A small network was shown many inputs. Here are its activations along a few directions, one row for each input.
In each table, some parts of the input vary, and every possible input appears once, in random order.
Descriptions start from the smaller parts, as in this example, which fits no table here: one of 6 places along a line, together with either a single point or one of 11 places around a ring or (one of 3 separate values, together with one of 5 places around a ring).
Shared parts are said once, and a part with two or three values counts as separate values.
In the rows, zero is written as 128.

Table:
x1: [ 80 195 111  95 218 204 147 182 238  70 157  97 162 120 145]
x2: [ 99 223 118 121 202 165 158 178 219  97 222  87 121 141 141]
x3: [153  53 138 176  80  93 113  96  90 117  74 101 161  93 102]
x4: [ 89 204 135 109 183 155 170 158 205  62 223  71 126 148 182]
x5: [123 109 178 144  90  96  77 106  37 124  59 173 162 161 103]
x6: [121 195 124  92 192 162 170 103 196  72 238  83 127 169 163]
x7: [140  54 110 154  52  96 133 146 104 192  88 140  78  59 106]
x8: [163  85 135 155 118  89  99 151  79 158  93 170 175 110  84]
x9: [124 215 105  98 205 166 149 125 213 108 239  95 119 155 128]
x10: [156  90 118 134  32  98 114  99  53 156  78 148 100 113 133]
x11: [110 118 158 157 101  96  75 137  62 169  54 199 143 153  78]
x12: [ 92 185 132  83 208 201 163 146 214  29 159  80 186 127 172]
x13: [136  55 151 152  91  73 104 150  69 125  94 157 156 123 133]
x14: [145  34 131 154  41  98 151 128  82 152  87 125  84  81 134]
x15: [158 130 135 126  83 108  91 114  72 182  37 178 114 127  95]
x16: [151 102 100 152  47 107 109 133  76 197  77 169  79 115 102]
x17: [155  73 119 181  96  98 105 112 109 156  72 118 159  79  67]
x18: [131  99 150 123  58  89 108 108  61 153  33 172 101 139 145]
x19: [109 157 116  77 221 180 169  92 186 104 237  94  97 185 196]
x20: [127 183  97  76 241 185 154  95 196 137 236 106 111 162 152]
Question: Describe the family of inputs behind these rows.
Answer: one of 2 separate values, together with either one of 4 places along a line or one of 6 places around a ring
Question: The inputs of x1 and x12 match in every part but the choice among 2 separate values. If x15 is changed in the same way as x1 into x12, which row does it become?
Answer: x18

Table:
x21: [114 170 149 115 137 108 114  90 131  99 147 139 135 195 134]
x22: [155 101 132 136 152 136 148 112 135 104 178  77 158  95 120]
x23: [120 122 122 171 142 130 135 172 161 128 162  99 135  93  92]
x24: [133 155 127  94 108 124 159  83 136 147 172 126  46 165 156]
x25: [155  91  98 115 116 150 176  90 160 124 168  66  94  83 156]
x26: [153 119 135 122 150 130 128 120  95 102 197 106 139 150 159]
x27: [142 165  97 132 155 135 126 170 150 166 153 151 146 103  92]
x28: [119 144 107  98 154 146 149 112 147 203 140 151  50 142 143]
x29: [142  92 106 101 109 135 160 101 134 114 191 104  70 153 187]
x30: [120 112 170 114 149 147 147 133 149  54 109  87 171  97 145]
x31: [104 167 143 116 193 124 106 127 136 161 108 159 135 159 128]
x32: [126 178  99 129 157 127 114 163 162 145 110 146 167 109 112]
x33: [137 133 137 120 152 122 115 113 108  81 154 101 160 156 179]
x34: [130 138  68 110 113 140 159 151 189 178 146 149  77 106 120]
x35: [130 156 147 118 135 116 126  97 119 120 190 143 114 190 114]
x36: [110 194 160  98 131 150 119 105 106  84 123 137 143 177 144]
x37: [126 122  68 155 102 159 159 139 175 150 156  84  79  79 127]
x38: [161  49 152 169  52  63  89 124  31 183  67 170 126 102  80]
x39: [ 91 142 141 151 134 155 129 184 165  83  98 102 158  95 115]
x40: [130  62 154 155  35  95  89 129  41 131   8 179 155 122  96]
x41: [105 135 124 168 145 122 123 166 174 107 118  94 155  98 112]
x42: [113 185 115 111 146 160 120 181 154 121  90 154 169 106 115]
x43: [129  97 139 134 150 119 138 108 164  73 138  83 174 114 134]
x44: [ 85 165 146 102 173 162 111 137 133 132  95 173 142 168 124]
x45: [163  33 101 157   8  85 124  96  62 195  60 165  66 110 108]
x46: [156  72 133 173  51  71  76 107  35 163  25 161 156 110  99]
x47: [120 154 141 119 191 132 118 133 124 183 151 164 113 154 108]
x48: [117 130 173 100 146 141 128 141 108  53 130 115 152 153 184]
Question: The inputs of x31 and x44 match in every part but one. If x41 is changed in the same way as x31 into x44, which row does it become?
Answer: x39
Question: Describe the family of inputs behind these rows.
Answer: one of 4 places along a line, together with either a single point or one of 6 places around a ring
Question: Which other rows does x34 become when the place on the ring of 6 takes its other values? List them by row number.
Answer: x24, x25, x28, x29, x37
Question: A walk changes only the place on the ring of 6. It starts at x22 and steps to x26. List the rest of the walk in order.
Answer: x35, x47, x27, x23

Table:
x49: [129 124 146 147 105 110 115 145 116 103  91 124 162 108 113]
x50: [108 192 113  97 220 182 170 145 227  74 228  74 140 137 160]
x51: [128 134 154 130 113 114 104 146  89 111 100 151 156 140 124]
x52: [140 124 107 118  99 123 135 114 113 183 121 152  74 129 130]
x53: [151 102  99 129  97 118 145 133 131 175 128 132  86  93 125]
x54: [ 96 214 121  86 222 186 159 126 210  81 221  94 128 173 165]
x55: [109 118 142 151 129 121 102 147 123 121  73 143 171 118  98]
x56: [147 115 122 133 106 107 125  98 100 164 140 138  96 140 122]
x57: [126  86 127 144  97 131 131 118 118 117 101 108 124 108 132]
x58: [119 138 155 130 138 108  93 128 102 128  77 166 171 147 106]
x59: [136  98 138 122 108 123 122 112  92 124 112 135 125 137 144]
x60: [148  91 111 149 101 114 135 123 117 156 145 119 102 107 117]
Question: Describe the family of inputs behind these rows.
Answer: one of 2 separate values, together with either a single point or one of 5 places along a line
Question: The inputs of x50 and x54 match in every part but the choice among 2 separate values. If x55 is changed in the same way as x50 into x54, which row does it become?
Answer: x58
Question: A walk changes only the place on the line of 5. It starts at x58 and steps to x51. List the rest of the walk in order.
Answer: x59, x56, x52

Table:
x61: [132 131 127 119 126 145 141 106 116 103 167  97 108 145 166]
x62: [129 165 114  97 139 144 134 100 125 145 154 136  91 163 157]
x63: [127 134  92 127 145 135 136 147 166 165 124 133 113 106 126]
x64: [115 148 158 122 149 133 126 152 141  69 128 120 178 132 130]
x65: [122 125 152 117 156 140 130 114 123  85 163 115 150 157 143]
x66: [149  83 142 149  54  83  91 121  39 192  39 192 117 118  89]
x67: [151  47 150 165  41  75  93 116  41 146  41 151 137 103 107]
x68: [105 177 145 120 160 134 115 158 142 117 127 155 150 154 116]
x69: [153 107 121 125 116 125 160 111 144 122 167  88 104 100 139]
x70: [111 123 127 155 136 137 127 146 156  94 119  94 160 105 120]
x71: [118 160 139  95 170 140 124 108 132 128 149 155 134 175 134]
x72: [130  97 103 145 127 138 145 155 158 120 141 100 131  89 130]
x73: [105 157 123 139 150 140 122 150 158 140 112 133 136 120 104]
x74: [145 137  99 117 125 123 149 107 151 166 159 123  84 124 131]
Question: Describe the family of inputs behind these rows.
Answer: one of 2 separate values, together with either a single point or one of 6 places around a ring
Question: Which other rows does x69 become when the place on the ring of 6 takes its other values? List them by row number.
Answer: x61, x64, x65, x70, x72
